Each row below holds a small network's activations on one input, seen along a few directions.
Each table varies a few parts of the input and shows all the possible inputs, shuffled.
A made-up example of a description, with smaller parts first: one of 5 places around a ring, together with either a single point or one of 11 places around a ring or (one of 3 separate values, together with one of 6 places along a line).
Shared parts are said once, and a part with two or three values counts as separate values.
In the rows, zero is written as 128.

Other details of the inputs vary at random and push rows far along two fixed directions, the same in every table; ignore that.

A family of inputs:
row 1: [131 132 124 131 128 127 121 117 137 125 123 133 118]
row 2: [132 126 131 111 136 134 142 148 119 138 121 134 144]
row 3: [133 135 126 130 125 128 123 117 137 122 124 132 120]
row 4: [125 116 126 113 136 139 139 149 121 143 124 133 148]
row 5: [138 130 113 112 144 137 140 151 119 127 142 127 144]
row 6: [129 128 127 133 127 114 126 119 137 126 130 128 121]
row 7: [139 113 126 104 127 151 141 148 121 138 130 137 145]
row 8: [134 131 129 128 120 115 125 120 137 124 129 122 123]
row 9: [120 136 124 134 129 118 123 125 136 130 119 130 122]
row 10: [113 130 186 152 157 139 127 120  39  89 127 122  96]
row 11: [129 123 128 111 139 133 141 148 119 140 121 136 142]
row 12: [123 124 127 138 123 119 122 119 136 129 135 128 124]
row 13: [131 131 131 131 124 115 126 119 138 125 130 126 124]
row 14: [125 125 127 138 122 120 124 117 135 129 134 125 125]
row 15: [133 123 114 112 143 145 143 154 113 129 146 124 148]
row 16: [124 134 126 137 118 126 122 125 135 128 120 118 128]
row 17: [121 134 126 137 122 126 123 124 138 129 121 121 129]
row 18: [135 111 131 108 130 136 143 145 120 141 138 135 150]
row 19: [128 131 125 133 120 135 122 117 138 126 128 128 123]
row 20: [126 128 124 135 124 134 120 116 136 128 128 129 120]
row 21: [115 131 124 138 126 124 120 125 137 131 123 126 126]
row 22: [129 139 127 134 122 120 124 126 135 128 117 122 125]
row 23: [136 134 125 129 120 128 123 120 136 121 122 129 119]
row 24: [127 128 128 133 128 113 125 121 137 126 131 131 120]
row 25: [124 128 124 135 125 134 118 118 138 128 130 133 119]
row 26: [130 127 128 133 115 120 123 119 134 126 133 120 127]
Description of these inputs: one of 2 separate values, together with either a single point or (one of 3 separate values, together with one of 4 places along a line).
Question: The inputs of row 8 and row 26 match in every part but the choice among 2 separate values. If row 6 is changed in the same way as row 8 into row 26, which row does it become?
Answer: row 14
Question: Which other rows does row 4 become when the place on the line of 4 takes its other values? List them by row number.
Answer: row 16, row 17, row 21
Question: Which other rows does row 15 become when the choice among 2 separate values takes its other values? List them by row number.
Answer: row 5
Question: Which other rows does row 25 become when the choice among 3 separate values takes its other values? List them by row number.
Answer: row 12, row 21

A family of inputs:
row 27: [125 126 134 128 130 122 132 133 119 127 133 123 133]
row 28: [121 131 131 129 131 135 130 134 119 129 123 125 132]
row 29: [125 146 106 153 109 112 104  96 173 122 126 122 107]
row 30: [132 130 133 124 133 120 134 134 119 125 129 125 130]
row 31: [128 123 131 126 130 133 130 128 119 126 135 129 128]
row 32: [125 128 131 129 134 125 132 133 119 128 129 125 132]
row 33: [132 131 129 124 133 139 129 130 119 123 124 132 125]
row 34: [131 122 134 126 128 130 131 128 119 125 138 128 129]
row 35: [130 119 134 127 126 131 131 127 120 126 139 126 130]
row 36: [127 135 130 126 135 132 131 135 119 126 119 127 128]
row 37: [128 112 158 122 121 127 126 116 123 138 111 149 118]
row 38: [158  98  60  58 111 134 154 177 218 196 137 159 197]
row 39: [133 129 130 124 133 133 129 130 119 123 128 131 124]
row 40: [128 133 130 126 135 127 131 136 119 126 123 127 128]
row 41: [129 128 134 126 133 121 133 134 120 125 131 125 131]
row 42: [118 145 108 156 107 109 105 101 170 127 122 114 113]
row 43: [127 129 131 127 135 124 132 133 119 126 128 125 131]
row 44: [132 123 133 126 130 129 132 128 120 124 137 129 128]
row 45: [123 147 111 153 110 100 109 101 169 123 127 116 113]
row 46: [130 124 131 127 132 132 131 128 119 125 135 130 127]
row 47: [124 133 131 127 135 133 130 135 120 127 121 126 130]
row 48: [130 131 131 125 136 123 133 134 118 126 126 126 130]
row 49: [122 144 106 154 104 120 102  95 173 124 123 120 110]
row 50: [124 127 132 129 132 126 132 133 119 129 130 124 133]
row 51: [123 144 106 153 106 113 103  95 173 122 127 121 108]
row 52: [121 128 131 131 129 136 129 134 119 130 123 123 133]
row 53: [123 124 132 131 130 127 131 132 119 130 130 122 134]
row 54: [135 127 130 123 134 130 131 128 119 123 131 131 125]
row 55: [128 128 130 127 132 141 128 130 119 125 127 131 127]
row 56: [130 126 131 125 133 134 129 130 120 124 130 131 125]
row 57: [137 126 133 122 132 126 132 129 119 122 134 130 125]
row 58: [128 120 132 128 128 134 130 127 119 127 136 127 130]
row 59: [122 128 131 129 131 129 130 135 119 129 127 125 132]
row 60: [127 122 131 128 128 137 128 129 119 127 133 127 129]
row 61: [126 127 130 127 129 141 128 129 119 126 128 130 128]
row 62: [134 124 134 124 131 128 132 128 120 122 136 129 127]
row 63: [125 130 131 127 135 128 131 135 119 127 125 126 130]
row 64: [123 132 130 129 133 134 130 135 119 129 122 126 131]
row 65: [124 112 156 121 122 121 132 126 123 141 105 146 125]
row 66: [124 129 131 129 133 129 131 135 119 128 126 126 130]
row 67: [130 129 130 125 133 140 128 130 120 123 126 131 126]
row 68: [132 125 131 124 134 131 131 128 120 123 133 130 127]
Question: What is each input in this table made of?
Answer: one of 2 separate values, together with either a single point or (one of 4 places along a line, together with one of 5 places along a line)
Question: The inputs of row 41 and row 62 match in every part but the choice among 2 separate values. If row 50 is changed in the same way as row 41 into row 62, which row does it become?
Answer: row 31
Question: Start at row 55 and move only the place on the line of 4, one step at a time. The first step leads to row 29. Which rows follow, in order?
Answer: row 46, row 44
Question: Which other rows does row 35 become when the choice among 2 separate values takes its other values? List them by row number.
Answer: row 38
